These are the activations of a small neural network, seen along a few directions. Each row is one input.
In each table, some parts of the input vary, and every possible input appears once, in random order.
Descriptions start from the smaller parts, as in this example, which fits no table here: one of 4 places along a line, together with either a single point or one of 9 places along a line or (one of 2 separate values, together with one of 5 places around a ring).
Shared parts are said once, and a part with two or three values counts as separate values.
In the rows, zero is written as 128.

Other details of the inputs shift rows strongly along three fixed directions, in all tables alike. That doesn't count.

Rows:
x1: [130 150 154 101 151 143 166 116 141 146 159]
x2: [138 163 142  95 170 159 202 112 161 174 165]
x3: [148 134 170 108 117 115 159 134  69 120 136]
x4: [117 162  58 157 150 153 155 115 193 174 119]
x5: [106  72 147 124  96 104  30 123 121  80 115]
x6: [105  97 135 109 125 130  76 108 155 121 134]
x7: [ 98 110 142 117 127 138  78  99 161 116 132]
x8: [164  80 133 139 119  93 139 157  67 109 100]
x9: [101  92 141 129  99 110  62 108 128  93 101]
x10: [160  92 112 162 131 106 161 146  93 118  76]
x11: [112 160 174  78 128 149 135  97 139 145 173]
x12: [140 159 198  83 115 128 150 127  74 112 171]
x13: [116 147  72 165 143 142 130 124 168 143 113]
x14: [ 93 153 107 134 102 136  61 116 153 117 134]
x15: [147  99  96 145 155 128 170 127 149 152  95]
x16: [159  91 137 151 107  86 149 151  56 101  80]
x17: [121 110 101 115 157 141 150 105 188 177 127]
x18: [158  97  96 153 153 123 177 135 141 153  90]
x19: [154 184 130 141 144 140 177 152 101 141 163]
x20: [111 159  67 152 143 145 141 119 183 154 122]
x21: [ 95 152 196  68 107 144  84  91 130 121 185]
x22: [103 125 110 163  99 124  41 128 130  88 119]
x23: [162 130 177 118 116 107 156 153  55  99 136]
x24: [134 100  98 166 130 130 144 166 133 138  96]
x25: [109  89 136 140 113 122  62 110 142 101 108]
x26: [151 189 139 118 106 122 157 160  67 127 153]
x27: [158 140 161 102 143 128 181 141 101 134 156]
x28: [ 81 123 120 124 131 154  92 129 190 138 140]
x29: [129 198 169  93  93 122 121 154  62 103 179]
x30: [162 116 179  99 114 106 139 155  49 103 152]
x31: [150 136 186  96 124 126 139 139  78 108 164]
x32: [105 137 163  75 135 151 100  97 168 146 182]
x33: [128 174 139  91 162 154 210 102 165 179 159]
x34: [ 99 126 119 161 106 124  38 129 127  83 124]
x35: [155  86 105 159 140 108 155 143 118 124  81]
x36: [158 148  97 166 118 113 157 163  78 115 109]
x37: [ 82 160  94 128 117 144  76 107 182 130 137]
x38: [143  97 108 155 134 118 143 127 131 132  86]
x39: [145  88 108 159 138 112 144 136 128 123  83]
x40: [107 118 133 118 140 147 104  98 180 139 136]
x41: [128 115  89 156 149 144 174 158 155 159 103]
x42: [ 94 117 108 156  77 110  18 132 113  72 103]
x43: [141 110  93 147 148 124 186 118 142 158  82]
x44: [103 152 198  65 122 154  80  98 145 119 201]
x45: [153 139 100 163  95  96 130 173  55 100  89]
x46: [151 167 143 145 124 121 143 164  72 103 153]
x47: [111  91 119 117 131 131  89 107 167 138 123]
x48: [118 144  66 171 143 136 132 128 168 141 109]
x49: [131 154 142  76 166 149 191 113 164 182 176]
x50: [148  84 105 141 139 108 147 139 124 135  95]
x51: [115 117 116 132 132 134 129 100 165 145 107]
Description of these inputs: one of 3 separate values, together with either a single point or one of 5 places along a line or one of 11 places along a line.
Changing only the choice among 3 separate values turns x28 into x41. The same change can be made to x5. Which row results? -> x6
Changing only the choice among 3 separate values turns x38 into x10. The same change can be made to x21. Which row results? -> x3
Which other rows does x27 become when the choice among 3 separate values takes its other values? List them by row number. -> x15, x18
Which other rows does x46 become when the place on the line of 5 takes its other values? List them by row number. -> x20, x29, x37, x48
Which other rows does x14 become when the place on the line of 5 takes its other values? List them by row number. -> x4, x19, x22, x26

Rows:
x52: [115 117 170 105 109 127  78 128 112 102 158]
x53: [154  91 104 164 126 100 152 140  98 119  73]
x54: [ 94 158 127 115 128 153 110 105 171 143 149]
x55: [114 119 176 105  99 118  68 122 100  86 147]
x56: [114 152 128 120 115 130 100 129 126 117 147]
x57: [ 96 158 137 114 120 146 100 109 153 133 151]
x58: [119 107 108 135 134 129 119 111 160 139 107]
x59: [158 148 112 121 170 143 229 133 145 183 133]
x60: [139 173 173  77 143 148 177 121 119 151 186]
x61: [100 128 142 106 137 144 104 111 165 132 152]
x62: [126  94  86 180 110 110  96 142 124 106  70]
x63: [152 107  88 180 122 109 145 160  99 120  78]
x64: [134  87  79 190 110 104 100 153 114 103  64]
x65: [102 169 122 123 153 164 114  95 191 145 168]
x66: [146 160  86 142 148 130 190 141 132 163 122]
x67: [106 133 139 103 129 141 104  95 159 138 145]
x68: [115 108 184 108  94 114  55 138  84  73 152]
x69: [145 166 166  86 152 148 191 135 118 157 185]
x70: [129  63 114 162 107 102  71 143 109  94  81]
x71: [164 163 203  84 123 124 175 155  50 115 186]
x72: [123 118  86 138 155 138 162 100 185 171 103]
x73: [148 145 122 118 154 136 200 121 134 165 131]
x74: [113  88  80 154 142 130 115 111 187 148  86]
x75: [119 118 171 109 107 119  83 131 102  91 144]
x76: [125 113 188 109  88 106  64 136  68  66 142]
x77: [209 102 140 158 116  83 201 187   8 105  89]
x78: [100 156 142 109 116 145  85 119 143 117 164]
x79: [110 114  60 168 137 132 113 121 182 143  85]
x80: [ 95 170 108 110 139 152 116 105 183 154 157]
x81: [108 101  90 147 140 128 118 101 179 140  87]
x82: [193 138 135 130 148 117 236 167  67 152 127]
Describe the family of inputs behind these rows. -> either a single point or one of 10 places along a line or (one of 4 places along a line, together with one of 5 places along a line)
Start at x73 and move only the place on the line of 4, one step at a time. The first step leads to x60. Which rows follow, in order? -> x59, x69

Rows:
x83: [114  98 168  91 121 143  59 106 143 118 160]
x84: [155 180 139 106 127 117 164 140  84 126 170]
x85: [101 113 191 145  95 130  26 133  95  39 145]
x86: [174 144 172 119 142 137 163 152  93 134 175]
x87: [110 124 139 100 100 112  63 113 110  93 131]
x88: [ 90 168 116  79 137 145 105  82 178 154 178]
x89: [115 123  22 180 150 138 130  95 222 187  65]
x90: [201  90 107 222 139 116 210 184  64 116  61]
x91: [165  73  97 174 167 104 235 148 116 157  49]
x92: [156 186 115  92 144 140 208 116 115 192 169]
x93: [179  86 106 166 136  81 220 160  71 125  47]
x94: [ 90 100  51 159 140 136 148  75 219 194  40]
x95: [ 88 135 166  87  82 130  70  85 132 121 129]
x96: [164 136 166  80 156 151 229 122 133 181 160]
x97: [ 78 140 157  91 112 129 103  87 147 125 134]
x98: [123 191 134  75 149 155 215 194 130 179 198]
x99: [164 150 131  98 179 140 217 134 124 172 176]
x100: [ 87  81  35 159 156 148 129 170 225 178  88]
x101: [110 123  31 174 156 128 127 102 215 161  74]
x102: [150 156 158 160  92 107 131 160  34  64 119]
x103: [115  72  43 154 183 140 136  99 232 174  70]
x104: [116   6 113 190 105  96  65 122 131  99  25]
x105: [112 120 171 122  93 100  14 134  93  49 150]
x106: [ 84 194 131 109 137 166 109  88 185 135 171]
x107: [164 172 156 127 168 172 215 137 132 165 176]
x108: [147 168 152 144 138 128 170 149  87 104 146]
x109: [ 72 149 127  93  73 144  51 161 137 137 159]
x110: [107  92  24 160 172 126 135  95 226 175  78]
x111: [103 139 145  86  94 133  54  95 128 121 145]
x112: [109 121 153 109  74  95  13 123  82  61 150]
x113: [174 133 139 132  85  89 119 157  26 104 127]
x114: [159 124 172 120 127  97 197 152  53 114 112]
x115: [160 105 182 108 126 126 181 136  89 137 131]
x116: [ 93 138 170 130 128 152  64 113 146  87 164]
x117: [119  31  96 167  94  73  57 129 119  69  26]
x118: [115  39  85 157 133 108  98 113 176 118  47]
x119: [122 108 166 125  84  89  15 141  72  42 144]
x120: [ 84 197 137 117 120 176 107  83 181 147 163]
x121: [149 186 145 141 113 136 165 136  78 129 142]
x122: [172 146 141  97 170 150 217 131 124 188 182]
x123: [198 120  67 185 122  90 191 164  65 144  67]
x124: [ 93 163 150 112 161 177 108  99 194 133 180]
x125: [108 127 135 154 118 124  68 126 128  77 119]
x126: [170 131 150 107 134 103 167 155  61 111 135]
x127: [ 99 159 126  84 152 145 103  93 189 148 185]
x128: [ 99 153 159 123 147 180 111  99 186 143 178]
x129: [ 84 158 138  65 127 147 122  75 188 149 152]
x130: [187  83  70 177 109  83 209 153  70 145  18]
x131: [ 97 155 146 141  96 128  65 117 112  76 136]
x132: [110  77 169 118 110 110  76 118 115  87 109]
x133: [176 106 163 127 121  94 126 170  40  86 149]
x134: [113 141 144  97 149 167  99  96 195 158 190]
x135: [ 82 109  16 161 131 134 133 164 207 179  73]
x136: [175 172 150 100 172 141 214 147 111 155 191]
x137: [178 138 160 131 146 115 164 167  70 108 155]
x138: [184  98 169 132 111 103 124 167  41  99 149]
x139: [107  48  93 174  80  75  59 120 110  75  19]
x140: [100 187 133 119 120 164 104  94 161 141 156]
x141: [ 82 184 147 116 148 171 114  93 192 126 172]
x142: [148 133 143 108 129 148 191 212  99 166 171]
Changing only one part turns x132 into x93. The same change can be made to x103. Which row results? -> x126
Describe the family of inputs behind these rows. -> one of 5 places along a line, together with either a single point or one of 11 places along a line
Start at x142 and move only the place on the line of 5, one step at a time. The first step leads to x100. Which rows follow, in order? -> x98, x135, x109
Which other rows does x106 become when the place on the line of 5 takes its other values? List them by row number. -> x107, x124, x125, x140
Which other rows does x94 become when the place on the line of 11 takes its other values? List them by row number. -> x89, x92, x95, x111, x113, x120, x121, x123, x130, x140
